m =
[[ 5.79  1.49  0.25  4.67 -3.82  0.32  4.20]
 [-5.46 -4.01 -3.52  3.48  0.55  3.66 -2.08]
 [-1.52 -1.68 -2.82  0.53  0.07  1.86 -1.16]
 [ 1.83 -2.51 -2.82  1.26  4.96  2.59 -0.90]
 [-3.73  3.60  2.25  2.71 -4.91 -1.32  2.12]
 [-1.42 -3.89 -3.34  3.96  1.81  2.34  1.16]
 [ 2.83 -0.12  1.09  0.05 -0.57  0.21 -3.45]]
Rows and columns are numbered from 0.
The smallest entry: -5.46
Give the bottom-left entry.
Answer: 2.83
Give the centre entry.
Answer: 1.26
Give the top-left entry.
Answer: 5.79
The entry just left of 0.21 is -0.57
The entry just right of 0.53 -> 0.07
Give the entry just right of -4.01.
Answer: -3.52
The entry in row 2 and column 0: -1.52
The entry at row 0, column 1 is 1.49
The entry directly above 1.86 -> 3.66
Give the entry in the top-right corner.
Answer: 4.20
The entry in row 2 and column 2: -2.82
The entry directly above the centre entry is 0.53
The entry just left of -3.82 is 4.67
The entry directly above -1.16 -> -2.08
Give the entry just right of -3.89.
Answer: -3.34
The entry just right of the centre entry -> 4.96
Give the entry at row 2, column 1.
Answer: -1.68
Give the bottom-right entry.
Answer: -3.45
The entry in row 1 and column 1 is -4.01
Give the entry just right of -1.32.
Answer: 2.12
The entry directly above 2.83 is -1.42
The entry just left of 3.66 -> 0.55
Give the entry directly above -3.45.
Answer: 1.16

[[-22  -7   0 -24 -29   8 -10 -12  -1]
 [ 18 -40 -26   8  13 -26 -18 -33 -17]
 [-14  22  15  -9 -39 -10 -47  30 -34]
 [-15 -13   7 -13 -36  -9 -11 -21  -9]]
Indices start at 0.
Report the entry in row 0 and column 1.
Answer: -7
Report the entry directly above the smallest entry.
Answer: -18
Report the top-right entry.
Answer: -1
The top entry of the column that holds the smallest entry: -10
The entry just left of 7: -13
The entry in row 0 and column 0: -22
Report the entry directly above the largest entry.
Answer: -33
The entry just left of the largest entry -> -47
The top entry of the column that holds the largest entry is -12
The entry just right of the largest entry is -34
The bottom entry of the column that holds the smallest entry -> -11
The entry at row 2, column 0: -14
The entry at row 1, column 1 -> -40
Report the entry in row 2 and column 1.
Answer: 22
The entry just left of the smallest entry is -10
Report the bottom entry of the column that holds the largest entry.
Answer: -21
The bottom-left entry is -15

Read these off the array that follows.
1) Report the 1st entry in reading order.
2) Report the entry just right of 140.
3) Report the entry just right of 171.
[[171, 110, 140, 15], [143, 94, 167, 206]]
1) 171
2) 15
3) 110

X =
[[ 0.74  0.49 -0.23  1.86  0.86 -0.37  1.92  0.29]
 [ 0.66  1.03 -0.98  0.44  0.73 -0.18  0.91 -0.81]
 [ 0.99  0.98 -0.91  1.72  1.25 -0.76  0.26 -1.42]
 [-0.50 -0.30  0.09 -1.05 -2.91  1.03 -0.89 -0.14]
 [ 0.00 -0.01  1.15 -0.84  0.60  0.51  3.21  1.95]
 [ 3.73  2.61 -0.29  0.91  5.28 -0.29 -0.96 -2.03]
 [-1.74 -0.35 -0.44 -1.92 -3.17  0.42  0.76  0.29]
 [-1.66 -0.50 -0.16 -1.05 -1.61  0.01  2.42  1.03]]
Counting starts at 0.
The entry in row 0 and column 0?
A: 0.74
The entry at row 0, column 2?
A: -0.23
The entry in the bottom-right corner?
A: 1.03
The entry just right of the smallest entry is 0.42
The top entry of the column that holds the largest entry?
A: 0.86
The entry directly above the smallest entry -> 5.28
The entry at row 1, column 0?
A: 0.66
The entry at row 2, column 0 is 0.99
The entry in the bottom-left corner: -1.66
The entry at row 2, column 1: 0.98
The top-right entry -> 0.29
The entry just right of 0.74?
A: 0.49
The entry just left of -0.84 is 1.15
The entry just left of the largest entry is 0.91
The entry just left of -2.91?
A: -1.05
The entry directly below 1.95 -> -2.03
The entry directly above -1.66 -> -1.74
The entry just right of -0.18?
A: 0.91
The entry in row 2 and column 2 is -0.91
The entry in row 1 and column 2 is -0.98
The bottom entry of the column that holds the smallest entry is -1.61
The minimum -> -3.17
